Here are a small network's activations along a few directions, averaged over the inputs that share one value of a field.
Values that are neighbours, or in one group, have similar rows; names and order tell nothing.
In the rows, zero is written as 500.
Strong random noise was added to every row along 17 fixed directions; ignore it. To show where, here is one row again and again, with new noise each time:
[666 383 591 595 712 451 409 431 357 251 767 489 294 609 469 508 445 620
 655 484 421 467 565 721 461 542 373]
[651 592 475 372 543 276 539 320 832 488 550 638 747 480 502 553 609 449
 404 482 430 678 592 447 486 499 545]
[278 517 421 319 681 453 571 419 586 414 594 526 534 297 600 504 716 486
 281 569 566 545 494 520 543 438 749]
[329 794 409 658 713 564 815 352 941 400 245 437 749 379 349 641 113 609
 668 433 873 567 607 392 434 489 554]
[348 464 527 553 402 293 559 566 406 396 452 335 279 502 346 687 544 526
 403 449 545 547 765 544 689 481 529]
[466 516 423 423 351 348 637 510 344 677 312 588 317 374 545 663 618 466
 512 399 495 524 774 269 528 553 489]
[575 682 317 521 507 408 755 239 821 708 355 611 791 343 559 472 490 564
 534 383 538 516 573 291 404 628 512]
[624 747 514 474 468 209 657 607 369 637 326 393 403 482 463 401 472 429
 420 559 565 547 526 372 498 468 437]
[304 381 454 400 627 602 387 597 790 415 589 630 509 550 404 495 519 579
 310 375 233 457 493 511 473 426 543]
[340 516 704 610 837 692 414 463 649 526 634 656 645 493 533 470 401 593
 701 479 288 329 307 556 521 328 370]
[665 521 540 481 537 463 361 506 382 496 671 678 243 516 591 491 182 626
 408 388 240 462 642 573 358 582 464]
[508 397 408 396 385 394 578 521 578 586 419 560 545 596 536 378 213 427
 428 331 315 572 499 660 541 429 507]
[391 639 652 506 426 728 468 769 397 559 399 371 471 449 477 485 312 383
 356 694 566 453 363 320 488 397 490]
[629 368 550 506 326 447 284 455 426 449 417 571 245 642 412 472 522 425
 692 593 644 758 445 463 430 529 358]
[695 248 537 656 586 596 460 421 309 394 506 464 545 512 285 689 603 502
 774 667 426 679 690 304 446 435 211]
[453 476 337 567 736 492 759 368 588 349 487 433 722 482 537 486 390 413
 604 497 419 581 384 587 603 496 345]
[533 377 502 290 418 299 578 584 525 501 516 486 664 722 480 525 449 567
 404 487 523 581 571 782 676 265 691]
[493 450 585 547 795 389 444 343 518 295 459 512 425 435 446 499 575 286
 781 459 458 641 421 601 481 440 300]
[400 588 406 406 618 639 657 704 520 460 456 572 266 488 540 459 401 506
 495 433 558 373 501 317 367 562 472]


Values of Regu:
n14: [243 448 289 468 599 479 783 535 433 225 580 420 344 492 601 624 625 396
 435 604 576 624 468 452 757 595 437]
n10: [625 524 472 632 466 547 539 372 427 613 720 413 474 243 527 313 543 494
 271 683 379 498 550 194 355 671 464]
n13: [715 557 565 378 570 439 470 596 332 534 348 454 611 488 376 618 638 547
 545 574 583 532 666 461 339 339 586]
n8: [641 540 493 675 463 603 226 329 449 507 340 382 778 383 426 718 590 548
 475 527 340 492 476 479 444 666 399]
n4: [572 609 673 378 378 436 546 480 632 664 569 602 587 522 570 345 521 431
 564 710 879 616 473 362 470 412 700]
n1: [557 330 497 419 126 395 584 504 602 540 460 550 669 620 476 620 484 240
 482 580 464 871 612 413 703 406 419]
n11: [479 396 454 444 445 683 488 626 336 363 399 287 427 545 495 494 411 527
 472 383 662 348 455 756 425 535 655]
n9: [349 745 507 476 557 364 388 461 626 563 486 559 554 415 515 563 716 603
 331 430 531 409 483 513 552 512 708]
n5: [540 438 521 419 500 507 332 740 268 554 421 371 301 397 353 185 252 338
 209 567 389 551 483 526 300 347 620]
n15: [506 514 513 582 469 352 181 456 469 664 602 460 376 490 251 184 456 946
 203 598 605 517 549 617 324 374 844]
n3: [700 531 655 590 478 588 445 432 887 449 634 632 680 564 333 475 325 263
 636 532 408 634 610 244 375 508 297]
n2: [536 491 410 417 695 480 779 650 483 624 421 598 674 598 434 497 234 676
 656 442 477 464 683 558 446 189 532]
n12: [626 471 461 454 409 374 398 378 544 498 447 523 671 713 584 454 512 540
 680 362 619 503 340 899 565 488 626]
n16: [373 402 486 659 587 315 606 530 456 415 565 480 316 586 325 410 482 512
 655 568 537 667 591 472 616 339 348]
n7: [507 372 293 588 558 537 830 538 372 575 294 268 830 414 420 597 398 459
 489 415 363 416 696 492 588 441 440]
n6: [515 580 468 460 749 501 480 586 465 282 598 507 595 422 468 657 641 385
 361 671 349 655 530 389 512 402 415]
Regu is arranged as a ring.
List every value one step from n9, in the order listed.
Answer: n15, n12
List every value one step from n5, in the order listed.
Answer: n4, n3
List every value one step from n8, in the order listed.
Answer: n10, n7
List every value one step from n6, in the order listed.
Answer: n2, n16
